A small network was shown many inputs. Here are its activations along a few directions, one row for each input.
Each table varies a few parts of the input and shows all the possible inputs, shuffled.
Descriptions start from the smaller parts, as in this example, which fits no table here: line(6) and (point or ring(11) or (values(3) and ring(5))).
Shared parts are said once, and a part with two or three values counts as separate values.

Other details of the inputs shift rows strongly along two fixed directions, in all tables alike. That doesn't count.

A family of inputs:
row 1: [ -5 -29   3 -29  -1 -23  10  11   6 -26  15   3]
row 2: [  1   6   5  10   0  -9 -12  -4  19  19  -5  -4]
row 3: [ 24  -7 -18  41   5   2  -7 -19  10 -20  12  -3]
row 4: [ 36 -19 -14  21  13  11  -7 -11  21   5  -3  -4]
row 5: [ -9 -32   7 -38  -5  -9  17   0  12  -8  18   8]
row 6: [-65  96   2  11 -34   6 -30  24 -40  53 -20  23]
row 7: [  3 -29  11 -14   2  -3  19   2   7 -22  11  -1]
row 8: [-26  10   5 -43  -5  -9   8  15 -20  -1  -1   7]
row 9: [ 28 -15  -1  26  18 -18 -12 -13  10 -10  -6 -21]
row 10: [-45 -22  18 -51 -13  -6  26  18 -14 -20  14   6]
row 11: [ 11 -23   7  -8   5   8  17   2   6 -19   6   4]
row 12: [-61  77  -2   5 -31   3 -13  26 -28  34  -5  22]
row 13: [ 11  26   0  12  12   2 -15   1 -10  16 -14  -6]
row 14: [  1 -28   4 -16   0  10  16   6  -3 -19   6  -1]
row 15: [ 14   6   8  18   8   7   1  -6   2   4 -15 -12]
row 16: [ 14  18   3  18   6 -14 -11   5   7   9  -8  -8]
row 17: [  0 -23   0 -33  -3  -1  15  -3  10  -5   8   8]
row 18: [ -9  66  -6  54 -15  10 -32  -2 -18  37 -17  -3]
row 19: [  3 -12   0 -30   3  -9  10   7   2 -16   6   7]
row 20: [  4 -24   9 -16   3   7  19   1  -4 -18   4   1]
row 21: [  9 -23   7 -12   4   3  18   0   8 -19   5   0]
row 22: [ -2  52 -12  48  -5   3 -25  -1  -6  24 -11  14]
row 23: [ -8 -29  -1 -44  -2  -2  20  -5  -2  -5   7   5]
row 24: [-39 -18  19 -49 -11  -3  27  16 -15 -17  12   7]
row 25: [-56 -21  13 -78 -18 -11  28  14 -16   2  18  16]
row 26: [ 16  12   0  29   5  14  -5   1   8   9 -11  -6]
row 27: [42 -7 -5 20 21  2 -7 -8 13 -9 -1 -3]
row 28: [ 20 -13 -17  39  -2  10 -12 -27   7 -20   6 -11]
row 29: [ 36 -15 -10  22  21   4 -13  -8   3  -8  -4 -12]
row 30: [-59  51  -8  -2 -30   7  -7  14 -17  14  -1  16]
row 31: [ 37 -19  -7  17  16   9  -3 -22  10   9  -7 -10]
row 32: [ 25 -23   2  23  15 -10  -9 -23  22   7  -4 -18]
row 33: [-34   9   3 -46 -15   5  13  19  -6  16   4  20]
row 34: [ -9  67  -9  58 -15  10 -35  -6 -13  33 -19 -11]
row 35: [ 29 -15   6  31  12  -1  -3 -11  19  -9  -3 -16]
row 36: [-12 -29  -7 -37  -4   8  11   6  -6  -2   7   7]
row 37: [ 35 -12  -1  23  20 -15  -8 -14   5  -8  -5 -19]
row 38: [ 38 -10 -12  23  20   4 -11  -5  13  -9  -1  -4]
Description of these inputs: values(2) and (line(4) or (values(3) and line(5))).
Question: Changing only the values(2) part turns row 27 into row 13. The same change can be made to row 30. Which row results?
Answer: row 28
Question: Change only the values(2) part in row 37. List by row number the other rows that result.
Answer: row 16
Question: Start at row 32 and move only the line(5) part, one step at a time. The first step leads to row 25. Which rows follow, in order?
Answer: row 23, row 31, row 36
Question: Change only the line(5) part in row 10. List by row number the other rows that result.
Answer: row 14, row 15, row 20, row 24

A family of inputs:
row 39: [ 35 -41   4   1  17   8  12 -10  15 -15   2 -11]
row 40: [-39  17   0 -10 -21   5   3   4 -29  -6   8   8]
row 41: [ 66 -51   1  13  34 -11   4 -24  24 -31   7 -15]
row 42: [ 37  30 -17  62   6  17 -27 -13  10   9 -15 -10]
row 43: [ 26  20 -12  64   2  11 -21 -23  15  12  -5   0]
row 44: [-59  13  14 -59 -22 -17  13  23 -12  12   8  10]
row 45: [  9  71 -10  77  -8  23 -31 -17   0  44 -28  -8]
row 46: [-61  52   5  -3 -32  -6 -15  22 -26  23   0  16]
row 47: [ 41 -47  -9  -7  18   0   7 -20  17  -8   4  -5]
row 48: [-49   6  11 -68 -16 -20  15  23 -16   5   9  16]
row 49: [-27 -55  14 -67  -7 -17  35  14   2 -40  25   7]
row 50: [ 18  74 -18  80   0  14 -38  -5   2  38 -25  -2]
row 51: [ 37 -40   1  -3  19   7  11  -9  13 -13   1  -7]
row 52: [-47  59  -3   3 -19   1 -19  24 -29  16 -10   7]
row 53: [ 44 -44  -2  -6  23   3   9 -13  15 -11   4  -5]
row 54: [-49  61  -5   6 -21  -4 -18  25 -30  21  -4  14]
row 55: [ 48 -48  -9  21  24   1  -1 -31  31  -6   1 -17]
row 56: [ 31 -41   0   4  14   3   6 -14  23  -9   3 -12]
row 57: [-41  17  20 -34 -11  -6  15  26 -14   4  -7   2]
row 58: [-20 -54  17 -74   0 -13  41  17  -9 -45  23  10]
Question: What is each input in this table made of?
Answer: values(2) and (line(4) or ring(6))
Question: Changing only the values(2) part turns row 51 into row 58. The same change can be made to row 42. Which row results?
Answer: row 52

A family of inputs:
row 59: [ 17 -21   3 -11  19  -3  -5  -1   7  -4  -6  -6]
row 60: [-28  37  -4 -18 -18   0  -8  12 -18  11  -4   5]
row 61: [ 28  73  -4  96  13  15 -38 -18  15  47 -43 -21]
row 62: [ 10 -20 -14   0   8   9   5 -11  11   2  13   6]
row 63: [  6 -16   4   9   2 -11   0  -8   9 -16  12  -3]
row 64: [-28  14   4 -16 -11  -2   2   0 -14   2   3   1]
row 65: [-24  18  19 -25   1   0  -4  19  -8  22 -11   1]
row 66: [ 18 -15   2  -4   8 -13  15  -4  13  -3  -1  -8]
row 67: [ 12 -17 -10   5   0 -11  -9   0   6 -17   8   5]
row 68: [  7 -21   0   8  -2 -12  -4  -2   8 -11  14  -8]
row 69: [ 13 -11  -8   1   5  -2   1 -14  -3 -17   8  -1]
row 70: [ 10 -15 -10   8   9   4   5   1   3 -18   4   4]
row 71: [ 17 -20  11  -5  16  -8   7  -3   5  -1  -1  -5]
row 72: [ 13 -27  -5   1  -1  11   4 -10   6   2  -2   6]
row 73: [ 18 -18  12  -8  11  -4   7  -2  13  -2  -2  -8]
row 74: [  6 -18   1  10   2 -12  -1  -6   7 -14  12  -3]
row 75: [ 19 -16  10  -6  11 -10  13  -4  12  -1  -1  -7]
row 76: [ 12 -18   4   8   5   3   8  -4  -4 -14   3  -2]
row 77: [-38  25   1  -8 -11   5   4  17 -15   9  -6  10]
row 78: [-28  32   6 -10 -22  12  -3   5  -6  30 -18  14]
row 79: [  9 -15  -6   8   4 -14  -4  -6   5 -18   9   7]
row 80: [  9 -18  -8   4   7  -1   2 -16  -7 -11   6  -2]
row 81: [ 14 -22   5   4   1   3   4  -1  -1 -11   3 -10]
row 82: [ 13 -16   7   6   2   5   9  -8   0 -16   1  -3]
row 83: [ 19 -13  -3   6  10   5   7   2  -5 -16   8   5]
row 84: [  4 -18  -2   5   1   4   5  -5  13 -16   1 -12]
row 85: [-21   5  -2 -12 -10  -2  -5   3 -19   7   1  -6]
row 86: [-24  11   7  -7 -10 -11   1   5  -3  -2   9  10]
row 87: [-25   8   0 -11  -7  -1   0   0 -20   5   1   2]
row 88: [-25  25  12 -12 -13   6   7  13 -17   7  -3  11]
row 89: [ 34  54  -8  77   6  -2 -43 -13  16  31 -28 -13]
row 90: [-34  25  -5 -19 -13   6  -1  30 -14   7  -1  12]
row 91: [ 17 -15  -4  -8   8 -12  10  -6  12  -4  -3  -9]
row 92: [-28  28  -1 -18 -13   8   2  21  -7   2   0  10]
row 93: [ 23 -12  -4   2   6   7   3   7  -3 -16  10   3]
row 94: [ 24  -7   0   0   4   7   4   3   2 -19   9   0]
row 95: [  6 -16   0  10   3 -12  -2  -8   7 -15  13   3]
row 96: [ 16 -19  -3  -4  -5  10   3 -15  12  -2   3   6]
row 97: [  4 -20  -3  10   6   4   6  -5   3 -16   2  -4]
row 98: [-35  45  -4 -11 -15  10  -5   9  -3  36  -6  15]
row 99: [-23  11   2 -12 -10 -13   0   7  -6  -6   7  15]
row 100: [ 15 -25  -8  -1  -2  11   1 -10   6   4   7   5]
row 101: [-22  15   2 -11 -13  -2  -3   1 -10   5   1  -8]
row 102: [ 47  67 -14  98  10  20 -46 -27  27  66 -37 -19]
row 103: [-24  16  15 -28   5   1  -6  18  -4  20 -13   0]
row 104: [-21  18   4 -25  -1  -9  -3  14 -11  18 -13   2]
row 105: [-33  27  -8 -27 -17  -1  -8  17 -26   9  -1  11]
row 106: [-32  27   9 -13 -13   4   7  20 -24  12  -4  13]
row 107: [ 14 -17   7   2  -1   5   6  -5   4 -14   2 -11]
row 108: [ 10 -11  -5   6   8   5   7  -4   8 -20   5   4]
row 109: [ 17 -18   3  -6  13 -12   8  -4   6  -2  -3  -7]
row 110: [  4 -24  -5   7   2   5   3   2   8 -12   2 -13]
row 111: [ 12 -23 -13   0   3  10   3 -10  11   6  14   5]
row 112: [-31  17   5  -8 -10   5   4   8  -6   2  -5   2]
row 113: [-27  15  -6 -21  -9  -2  -1   8 -24   3   1  12]
row 114: [-19  21   7 -17  -8   6   8  17 -16  -1   3  13]
row 115: [  9 -14  -4   3   4  -1   4 -17  -1 -14   8  -4]
row 116: [ 18 -17   0 -10  11  -7   6  -3  14  -3  -3 -10]
row 117: [ 17 -18   6 -10  13  -5   7  -2  15  -1  -3 -11]
row 118: [  8 -18   3   7  -2 -10  -1  -5  11 -13  13  -8]
Question: What is each input in this table made of?
Answer: values(2) and (line(4) or ring(6) or (values(4) and line(5)))
Question: Changing only the values(2) part turns row 72 into row 78. The same change can be made to row 90. Which row results?
Answer: row 92
Question: Change only the values(4) part in row 108. List by row number the other rows that result.
Answer: row 69, row 99, row 114
Question: Change only the values(2) part in row 85. List by row number the other rows that result.
Answer: row 101
